A small network was shown many inputs. Here are its activations along a few directions, one row for each input.
Each table varies a few parts of the input and shows all the possible inputs, shuffled.
A made-up example of a description, with smaller parts first: line(4) and (point or ring(11) or (values(3) and ring(8))).
Shared parts are said once, and a part with two or three values counts as separate values.

Other details of the inputs vary at random and push rows far along two fixed directions, the same in every table; ignore that.

A family of inputs:
x1: -9  -6  -4  5  -10  -31  9  -25  -9  27  -13  23  -4  7  -13
x2: 4  4  -9  -15  -1  11  8  -1  -3  1  2  -15  7  8  -5
x3: 1  -8  -4  -26  -8  -10  6  -6  1  37  -8  -12  -1  30  -15
x4: 37  37  -35  -17  10  -18  13  54  -31  -31  -3  70  -14  -22  76
x5: 42  41  -28  -18  23  -15  14  59  -25  -17  -9  73  -14  -21  83
x6: -16  -7  40  41  22  23  -13  5  25  -47  19  -17  7  -54  -15
x7: -4  -9  -8  -29  -16  -1  3  -2  -2  21  -3  -5  -7  30  -21
x8: -16  -10  24  15  0  33  -9  0  18  -31  18  -44  5  -15  -35
x9: -1  -2  -8  -19  -6  2  9  -13  -5  31  -11  -15  1  27  -10
x10: 2  -6  -7  9  -19  -13  -16  -17  -5  19  -18  3  -9  33  2
x11: -10  -11  -1  6  -23  -33  -3  -16  -8  23  -16  25  -16  16  -17
x12: -3  -10  -11  11  -28  -16  -17  -22  -6  18  -16  1  -9  37  -5
x13: 3  0  1  -13  -5  13  -2  7  2  2  -6  -16  -5  17  -8
x14: -14  -8  24  7  21  23  3  -4  20  -8  21  -41  17  -28  -26
x15: -7  -11  -3  0  -22  -24  -6  -13  -2  17  -13  15  -9  18  -10
x16: -1  -9  -3  -31  -9  -1  4  -3  -1  29  -9  -4  -9  33  -19
x17: -5  -9  -14  -32  -17  -5  9  -10  -7  23  -1  -5  -5  29  -22
x18: -13  -1  26  22  15  46  -4  10  18  -59  32  -47  12  -44  -24
x19: 0  -8  -3  -26  -12  -9  -1  -2  3  28  -8  -13  -5  31  -17
x20: -18  -8  24  33  15  10  0  -15  16  -26  16  -14  16  -42  -19
x21: 2  1  -8  -22  3  1  9  1  2  7  9  -14  11  3  -8
x22: -3  -8  -15  11  -25  -15  -10  -25  -10  11  -10  1  -6  28  -2
x23: -16  -5  31  11  32  42  6  1  21  -25  28  -39  17  -43  -26
x24: -1  -1  -6  -24  5  9  13  -2  -1  9  8  -9  8  5  -12
x25: 0  -7  -4  -30  -3  -1  10  -6  -2  36  -8  -4  -4  29  -16
x26: -2  1  -1  10  3  -8  0  -13  -1  15  -6  6  4  2  10
x27: 1  -1  -8  -21  -7  1  5  6  0  -2  10  -14  2  5  -9
x28: 54  53  -37  -6  36  15  4  67  -25  -46  3  50  2  -29  114
x29: 0  -2  5  5  2  -13  1  -5  3  12  -8  15  -2  -3  3
x30: -13  -1  29  46  25  28  -7  -3  19  -50  28  -24  21  -56  -6
x31: -1  -3  5  11  -6  -6  -12  -4  3  3  -7  5  -5  8  3
x32: -1  -5  -1  5  -8  -16  -4  -15  -1  27  -14  8  -3  19  1
x33: 2  0  -11  16  -6  -5  -5  -18  -7  3  -5  0  5  11  10
x34: -11  -6  29  16  15  36  -2  0  19  -20  14  -44  9  -20  -28
x35: -8  -11  -9  -3  -23  -28  2  -21  -8  20  -12  16  -7  18  -10
x36: 50  42  -41  -50  14  6  9  80  -21  -33  7  39  -6  -5  80
x37: -7  -6  -2  0  -3  -22  6  -22  -2  32  -15  14  0  9  -3
x38: -5  4  5  13  10  -15  8  -6  -4  10  -6  23  -3  -18  4
x39: -5  2  32  53  28  36  -17  4  20  -51  22  -28  12  -49  4
x40: -5  -10  -6  4  -25  -20  -11  -15  -3  19  -13  9  -8  28  -6
x41: 4  13  22  28  27  12  -5  32  7  -49  14  19  -4  -56  19
x42: -5  -9  -12  2  -24  -21  -4  -21  -8  16  -10  9  -5  24  -4
Each input here is: ring(6) and (values(3) or line(4)).
Which other rows does x7 become when the values(3) part takes its other values? List them by row number.
Answer: x8, x36
Which other rows does x35 become when the line(4) part takes its other values? List them by row number.
Answer: x4, x22, x42
Which other rows does x33 become when the ring(6) part takes its other values? List them by row number.
Answer: x10, x12, x22, x28, x39

A family of inputs:
x43: 6  -1  -15  -34  -7  -16  9  -6  -5  43  -10  -6  0  33  -5
x44: -30  -24  28  39  -11  -13  -12  -35  17  -5  5  -18  5  -17  -45
x45: 23  25  -23  -19  14  0  20  23  -20  -2  -7  29  -1  -5  42
x46: 22  27  6  18  39  54  -7  54  7  -88  34  0  14  -61  54
x47: 17  12  -20  -31  -10  -10  6  26  -10  0  -6  11  -6  14  19
x48: -17  -13  15  6  8  20  2  -17  14  -10  16  -25  16  -16  -26
x49: 7  10  -17  -11  -9  -13  9  9  -18  6  -8  22  -13  9  8
x50: -8  -9  17  12  0  15  -12  -8  15  -1  7  -39  5  3  -23
x51: -19  -16  14  9  -5  10  -6  -10  11  -18  19  -19  3  -13  -33
x52: 4  6  -17  -10  -15  -16  9  0  -17  9  -14  20  -11  15  3
x53: 5  -1  0  -20  -4  -12  1  9  -3  26  -21  27  -17  22  3
x54: 9  -1  -14  -19  -18  -10  -3  -5  -5  30  -17  -7  -4  42  1
x55: 7  1  -21  -30  -2  -6  10  -1  -10  21  -1  13  2  20  11
x56: 17  14  -22  -12  2  -25  8  6  -13  18  -13  37  2  6  39
x57: 8  6  -15  -2  -11  -5  2  -6  -16  16  -20  12  -9  25  13
x58: -26  -24  26  43  -7  -5  -20  -40  18  8  0  -25  4  -3  -34
x59: 22  35  14  29  59  35  2  60  9  -83  38  16  19  -93  65
x60: 18  20  -20  -20  12  -3  18  16  -18  9  -6  24  -3  1  30
x61: -12  -8  17  -1  9  13  3  -10  16  3  9  -37  14  -8  -29
x62: 12  3  -20  -15  -8  1  -4  5  -10  7  -4  11  -4  25  20
x63: -15  -13  17  2  -7  5  -4  -4  14  -6  11  -32  2  -6  -36
x64: -30  -25  29  38  -10  -14  -12  -35  17  -1  8  -19  2  -15  -47
x65: -18  -15  14  10  -7  11  -4  -11  11  -22  16  -18  5  -13  -31
x66: -17  -10  21  32  3  18  -8  -21  8  -7  4  -27  1  -9  -26
x67: 5  -2  1  -21  -2  -13  0  11  -3  30  -18  27  -19  22  3
x68: 8  2  -14  7  -13  -23  -9  -10  -9  17  -20  22  -5  22  24
What do these inputs look like to the network?
Answer: values(2) and (point or (values(3) and line(4)))
The inputs of x60 and x45 match in every part but the values(2) part. If x49 is changed in the same way as x60 into x45, which row does it become?
Answer: x52
Which other rows does x43 become when the values(3) part takes its other values? List them by row number.
Answer: x50, x63
A walk changes only the line(4) part. It starts at x44 and steps to x52. List the rest of the walk in order.
Answer: x65, x47
